These are the activations of a small neural network, seen along a few directions. Each row is one input.
In each table, some parts of the input vary, and every possible input appears once, in random order.
Descriptions start from the smaller parts, as in this example, which fits no table here: values(3) and (point or ring(11) or (line(6) and ring(8))).
Shared parts are said once, and a part with two or three values counts as separate values.
(in the rows, 128 means zero)

Other details of the inputs shift rows strongly along three fixed directions, in all tables alike. That doesn't count.

Rows:
row 1: [137 121 121 147 120 118  93 117 130 141 137 124]
row 2: [ 87 106 127 137 146 141  76  76 136  80 104 131]
row 3: [147  85 112 134 139 151 142 133 117 108  93 128]
row 4: [123 142 136 117 126 121 160  83 122  68 118 159]
row 5: [110 102  96 128 113 135  85 101 105  90 107 125]
row 6: [170 111  67  81 160 146 170 183 109 129 111 156]
row 7: [128 137 137 119 115 149 165 146 102  88  86 137]
row 8: [118  77  87 132 123 160  67  72 110  98 119 126]
row 9: [130 125 139 115 119 120 154 155 134 200 167 112]
row 10: [ 94 176 200 160 123  84 143 102 166 157 152 119]
row 11: [147 137 161 136 102 153 184 146 102  51 107 144]
row 12: [149 136 164 139 132 163 184 148 121  48 110 138]
row 13: [140 132  98 116 147  94 124 115 135 176 149 148]
row 14: [113 146 139 140 127  99  98 114 142 171 130 119]
row 15: [117 104  75 137 129 109  48 109 127 167 130 112]
row 16: [130 143 114 106 137 127 114 167 133 179 133 118]
row 17: [174 123  97 100 130 139 147 223 120 190 153 120]
row 18: [121 115 100 107 124 138 133 152 125 182 127 117]
row 19: [ 94 187 226 151 124  95 142  92 181 138 186 112]
row 20: [136 167 166 128 122 116 175 180 130 109 134 123]
row 21: [122 116 127 158 128 131  83  74 140 118 134 123]
Each input here is: values(3) and (point or ring(6)).
Q: Change only the values(3) part in row 5. List by row number the other rows that result.
A: row 15, row 20
Q: Change only the values(3) part in row 3. List by row number the other rows that result.
A: row 9, row 19

Rows:
row 22: [118 143 131 104 130 125 134 129 130 129 132 141]
row 23: [138  57  44 107 159 157 107 117 104 111  73 146]
row 24: [122 129 150 140 112 131 107 106 140 171 160 110]
row 25: [108  99 124 140 131 155  91  16 118  20  86 156]
row 26: [127 153 158 139 114 122 111 130 149 191 183 111]
row 27: [115  83  69 127 156 123  44  55 140 150 123 132]
row 28: [113 147 143 132 118  92 139  93 141 133 157 134]
row 29: [112 127 144 132 109 126 119 124 135 186 160 109]
row 30: [151 157 110 109 124 113 166 188  94 153  80 146]
row 31: [124 171 193 161 122 116 167  69 136   9 125 158]
row 32: [ 94 148 200 166 121 131 160  99 139  40  94 122]
row 33: [ 96 159 224 167 123 129 158  99 144  14  93 134]
row 34: [ 92  96  99 123 124 139  28  91 131 155 140 110]
row 35: [135  34  36 123 124 170  68 115  92  98  83 123]
row 36: [172 132 116 114 126 128 197 165 115 126 128 143]
row 37: [117 142 152 143 137 111  92 133 154 168 158 107]
row 38: [171 123 128 128 112 137 182 192 118 158 140 116]
row 39: [ 95 137 149 135 111 128 109 113 135 152 147 104]
row 40: [110 162 134 115 124  77 110 123 155 176 180 126]
row 41: [105 167 140 122 118  77 132 116 152 175 177 118]
row 42: [152 114 139 131 131 146 196 194 119 144 106 122]
row 43: [102 150 135 123 142  95 127 112 152 169 145 122]
row 44: [151 118 108  98 129 146 191 161 108 139 113 145]
row 45: [163 114 143 139 134 156 188 175 119 115  97 125]
row 46: [107 163 147 149 104  95  87 135 121 176 115 114]
row 47: [114 141 122 115 137 119  83  91 137 139 155 135]
row 48: [105 155 137 118 145  88 110 122 160 180 157 127]
row 49: [132 149 132 131 149 101 119 115 154 172 159 133]
row 50: [145  63  35 103 172 164  71 121 103  92  74 146]
row 51: [128 150 157 155 111 106 107 117 149 151 179 112]
row 52: [165 116  91 104 140 159 153 153 108 128 117 150]
row 53: [153 130 132 118 115 139 177 209 115 120 122 121]
row 54: [ 86 160 190 143 118 132 160  49 128   4  94 151]
row 55: [152  85  88 111 133 183 109 163  93 102  97 126]
row 56: [164 148 119 107 135 123 179 182 117 119 136 141]
row 57: [ 99  90  82 134 117 127  49  98 126 143 136 102]
row 58: [168 127 141 137 138 153 182 193 123 130 114 127]
row 59: [164 125 122 121 122 143 156 198 111 122 131 119]
Q: Describe the family of inputs behind these rows.
A: values(2) and (point or (values(3) and ring(6)))
Q: The inputs of row 23 and row 42 match in every part but the values(2) part. If row 28 is changed in the same way as row 23 into row 42, which row does it become?
A: row 35
Q: Change only the values(3) part in row 56. List by row number the other rows that result.
A: row 47, row 50
Q: Change only the values(2) part in row 39. List by row number the other rows that result.
A: row 54
